x = [[2900, 7815, 1985, 4008, 3300], [9351, 5324, 9045, 7990, 3445], [5118, 3359, 4577, 4560, 6748], [5730, 5046, 6021, 3105, 5838]]
Indices start at 1.
(1, 1) => 2900
(1, 3) => 1985
(2, 4) => 7990
(2, 1) => 9351
(1, 4) => 4008
(4, 3) => 6021
(1, 5) => 3300
(3, 5) => 6748
(3, 4) => 4560

W =
[[-17.9, 24.2, -10.0, 30.4, 23.5, 14.9, -6.8, -11.4, 34.3, 28.8, 29.2, -4.9, 9.0, 27.1, 31.5],
 [-0.7, 2.8, 8.7, -0.6, 1.0, 10.2, -44.7, -55.3, -10.6, 2.6, 0.7, 0.6, 13.3, 4.7, 0.1],
 [3.4, -30.5, -10.7, -28.9, -30.7, -32.7, 45.6, 55.9, -24.6, -29.3, -28.7, 8.7, -30.4, -30.7, -34.1],
 [-13.6, 31.4, -5.7, 34.7, 29.2, 24.5, -45.3, -54.2, 28.6, 32.9, 25.9, -6.8, 28.9, 38.3, 33.5],
 [-46.1, 38.7, -42.7, 36.5, 36.2, 25.7, -4.3, 5.5, 43.5, 37.2, 38.0, -37.6, 18.6, 35.4, 40.7]]
Rows and columns are counted from 1.
row 1 col 1 = -17.9
row 2 col 14 = 4.7
row 2 col 9 = -10.6
row 3 col 10 = -29.3
row 4 col 2 = 31.4
row 2 col 10 = 2.6
row 1 col 9 = 34.3
row 3 col 3 = -10.7
row 3 col 7 = 45.6
row 4 col 3 = -5.7
row 5 col 11 = 38.0
row 4 col 12 = -6.8
row 5 col 4 = 36.5
row 3 col 6 = -32.7
row 5 col 2 = 38.7
row 3 col 13 = -30.4
row 5 col 13 = 18.6
row 3 col 8 = 55.9
row 3 col 4 = -28.9
row 3 col 14 = -30.7
row 4 col 6 = 24.5
row 2 col 15 = 0.1
row 4 col 10 = 32.9
row 1 col 11 = 29.2
row 3 col 12 = 8.7
row 1 col 12 = -4.9
row 1 col 14 = 27.1
row 2 col 13 = 13.3
row 1 col 15 = 31.5
row 4 col 7 = -45.3
row 1 col 8 = -11.4
row 5 col 9 = 43.5
row 2 col 2 = 2.8

a = [[4.6, 37.8, 29.1, 35.7, 27.6, 37.7, -27.5, 29.8, -27.3, -15.6, 36.8, 30.0, 26.8, 44.7], [-2.0, -36.9, -33.3, -38.7, -30.0, -26.0, 19.2, -31.8, 37.0, 26.0, -33.1, -42.6, -22.1, -44.5], [-30.2, -4.4, -6.9, -2.7, 4.7, -9.1, 38.6, -6.3, -3.3, 39.0, -15.0, -2.8, -19.1, -2.9], [51.7, 53.6, 67.6, 54.8, 43.6, 68.1, -40.5, 59.2, -40.7, -52.3, 69.2, 64.2, 75.1, 45.3], [-65.0, -32.6, -35.0, -31.3, -30.9, -31.9, 53.6, -28.0, 33.5, 60.4, -43.3, -36.3, -33.6, -28.5], [19.3, 28.5, 42.0, 32.0, 36.2, 39.0, -27.4, 36.5, -36.6, -25.7, 37.0, 38.0, 37.8, 44.6], [-49.9, -49.9, -57.3, -56.2, -49.5, -56.5, 36.7, -61.7, 47.2, 56.1, -57.7, -56.5, -60.7, -49.0], [63.7, 52.9, 52.5, 51.4, 53.7, 46.7, -55.2, 42.7, -47.1, -52.6, 52.8, 42.7, 52.8, 32.5]]
Rows and columns are counted from 1.
(1, 1) = 4.6
(5, 12) = -36.3
(4, 2) = 53.6
(3, 2) = -4.4
(4, 1) = 51.7
(1, 13) = 26.8
(3, 11) = -15.0
(7, 4) = -56.2
(2, 14) = -44.5
(5, 7) = 53.6
(8, 12) = 42.7
(2, 3) = -33.3
(5, 9) = 33.5
(2, 5) = -30.0
(7, 5) = -49.5
(7, 6) = -56.5
(8, 1) = 63.7
(2, 6) = -26.0
(8, 14) = 32.5
(6, 3) = 42.0
(5, 10) = 60.4
(7, 11) = -57.7
(3, 6) = -9.1
(4, 14) = 45.3
(2, 9) = 37.0
(8, 9) = -47.1
(8, 4) = 51.4
(8, 13) = 52.8
(3, 9) = -3.3
(5, 2) = -32.6
(7, 9) = 47.2
(6, 2) = 28.5
(7, 14) = -49.0
(7, 8) = -61.7
